These are the activations of a small neural network, seen along a few directions. Each row is one input.
In each table, some parts of the input vary, and every possible input appears once, in random order.
A made-up example of a description, with smaller parts first: line(6) and (point or line(11) or (values(3) and ring(8))).
Shared parts are said once, and a part with two or three values counts as separate values.
(in the rows, 128 means zero)

Other details of the inputs vary at random and push rows far along two fixed directions, the same in every table; ignore that.

Table:
r1: [159  67 115  60 135  99 168 177 141 145 166 176 135  97 173]
r2: [134 178 108 125 164 151  96  71  97  77  89  85 134 137 121]
r3: [130 159 151 188 158 151  58  97 111  89 106  99 142 137 111]
r4: [154 160 160 165 131 140 108  97 142  76  83  83  86 156 106]
r5: [114 187 120 175 141 157  90  60 131  88 127  88 115 137 134]
r6: [131  57  99  52 108  99 169 168 171 138 145 172 136 133 176]
r7: [108 150 117 128 107 139 173 133  98 206 147  98  92 150 114]
r8: [ 94 152 131 158 111 118 149 139  88 193 131 143 164 122  93]
r9: [126 121 147 141 123 134 141 170  78 208 126 109 120 149  91]
r10: [130 179 116 157 156 171  96  63 117  91 131  76 101 131 122]
r11: [182  77 104  74 182 131 109 102 178  39 129 122 128 119 197]
r12: [135 198 127 159 152 124  85  87 105  69  96 111 144 124 122]
r13: [160  74 122 134 158 115  85 118 213  29 140 155 147 101 161]
r14: [132  58 149  78 122 144 165 149 144 150 181 183 139  72 171]
r15: [128  57 106  84 101 119 169 160 191 152 187 163 102 127 178]
r16: [ 91 172 120 127  82  90 149 160 100 169 108 149 138 137  94]
r17: [111 170 120 111 116 120 156 146  60 182 126 139 142 115  97]
r18: [142  88 101  90 147 115  90 103 206  20 121 149 144 119 189]
r19: [ 98  69 106  93  89 118 154 152 195 145 190 179 123 109 179]
r20: [127 178 164 176 140 154  94  72 120  79 100 101 126 122 123]
r21: [135  38 136  90 140 142 129 174 136 160 187 180 154  87 159]
r22: [190  62 122 126 170 116 100 126 210  36 137 139 125 118 160]
r23: [127 152 146 186 138 136  58 114 137  79  92  96 123 153  96]
r24: [130 134 130 140 127 118 168 155  85 201 123 114 128 138  85]
r25: [ 83 152 157 144  70 121 157 145 115 179 112 139 120 135  96]
r26: [157 141 147 178 149 138  73 123 133  86  89  80 102 170  95]
r27: [111 144 126 140 126 132 155 142  73 196 134 131 150 116  80]
r28: [121 159 120 119  93  91 164 168  96 176 105 132 116 155  93]
r29: [123 140 161 128 106 136 176 144  87 198 120 112 103 135 103]
r30: [ 77 167 110 114  99 119 154 124  80 185 111 137 162 140 122]
Description of these inputs: ring(5) and (values(2) or line(4)).
- The inputs of r28 and r16 match in every part but the ring(5) part. If r4 is changed in the same way as r28 into r16, which row does it become? => r25
- Change only the values(2) part in r14. List by row number the other rows that result. => r10
- Change only the ring(5) part in r11. List by row number the other rows that result. => r2, r6, r18, r30
- A walk changes only the ring(5) part. It starts at r10 and steps to r7. List the rest of the walk in order. => r15, r19, r5

Table:
r31: [118 188 122 191 136 106  97 162  44 184  96 111 169 163  27]
r32: [ 61 113 100 107  90 131 149 158 122 200 192 182 163 107 183]
r33: [ 54 226 127 182  78 136 118 105  73 170 107 122 122 121  58]
r34: [ 97  91  81 106 107  68 138 206 122 183 145 201 193 115 125]
r35: [120  89 113  55 136 150 179 167  76 195 176 169 173  89 133]
r36: [108 114 129  40  75  77 187 169 120 175 128 180 128 124 167]
r37: [147 106  82  66 181 149 106  95 149  34 136 142 162  80 190]
r38: [159 196 127 203 155 173  60  66 143  48  99  39  65 199 125]
r39: [136  81 180 120 104 107 210 187 135 196 156 164 127  81 133]
r40: [ 99 106  82  26  96 107 203 168 125 177 145 148 135 126 151]
r41: [119 224 111 184 145 146  55  52 152  36  94  40  90 184 139]
r42: [ 92  93 131 117 110 152 145 166 107 213 215 176 163 107 162]
r43: [166  69 143 138 178 161  83 123 187  76 182 104 100 109 201]
r44: [122  67 131 109 124 120  85 110 228  37 111 137 138 141 177]
r45: [173  75 134 128 128 145 102 117 220  42 159 146  70 118 153]
r46: [ 74 106 117  88  51  97 174 167 170 177 172 180 107 110 131]
r47: [139 202 155 134  93 120 156 131  49 176  60  96  80 188  77]
r48: [ 94 158 156 182  76 143 132 136  98 185  61  85 101 213  52]
r49: [162 197 114 192 211 176  61  14  93  62 112  56 136 135 102]
r50: [126 184 134 130 145 155 159 136  34 194  88  45  98 147  60]
r51: [134 166 133 192 137  94 113 184  66 196  80  72 118 173  30]
r52: [204  73 172  91 182 128 101 125 151  56 125 129 104  88 188]
r53: [ 95  89 148 118  91 140 150 165 121 195 203 200 145  73 113]
r54: [133  71  88  86 108 124 206 145 137 216 176 151 107 148 147]
r55: [157 114 129  80 159 119  89  96 144  32 118 174 155  78 206]
r56: [148 120 138 130 148 118 121  94 187  24 132 177 167  63 187]
r57: [106  88  81  87  88  47 158 216 156 179 137 175 154 152 121]
r58: [129 194 108 120 115 151 173 131  53 178  78  64  86 189  61]
r59: [195 173 108 202 173 111  49 115 143  32  52  58  94 208  67]
r60: [130  97 160  69 114 119 162 168  71 193 158 201 167  87 149]
r61: [159 182 170 214 166 165  52  71 138  47  97  44  59 123  76]
r62: [159  28 173 139 165 151  77 130 200  66 126 118 125 114 163]
r63: [130 208 164 184  81 119 188 129  91 168  74  99  92 172  58]
r64: [151  96  73  87 163 117 122  68 205  57 153 119 121 124 196]
r65: [112  70 131 128 143 141  65 100 193  41 119 163 177 103 181]
r66: [119 178 124 171 146 144 156  99  55 221 113  49  95 153  70]
r67: [143  50 162 138 164 162  60 108 178  54 142 158 177 104 160]
r68: [179 100 169 140 169 139 116 102 172  37 155 171 167  63 165]
r69: [ 83 103  72  86 116 118 180 122 112 209 179 178 170  95 164]
r70: [ 89 236 148 165  71  92 182 115 101 156  69 100 117 156  71]
- The inputs of r60 and r52 match in every part but one. If r42 is changed in the same way as r60 into r52, which row does it become? => r43
- What is each input in this table made of? => ring(5) and (values(2) or ring(6))
- A walk changes only the ring(6) part. It starts at r58 and steps to r54. List the rest of the walk in order. => r38, r45, r63, r47
- Change only the values(2) part in r31. List by row number the other rows that result. => r67
- Change only the values(2) part in r48. List by row number the other rows that result. => r59
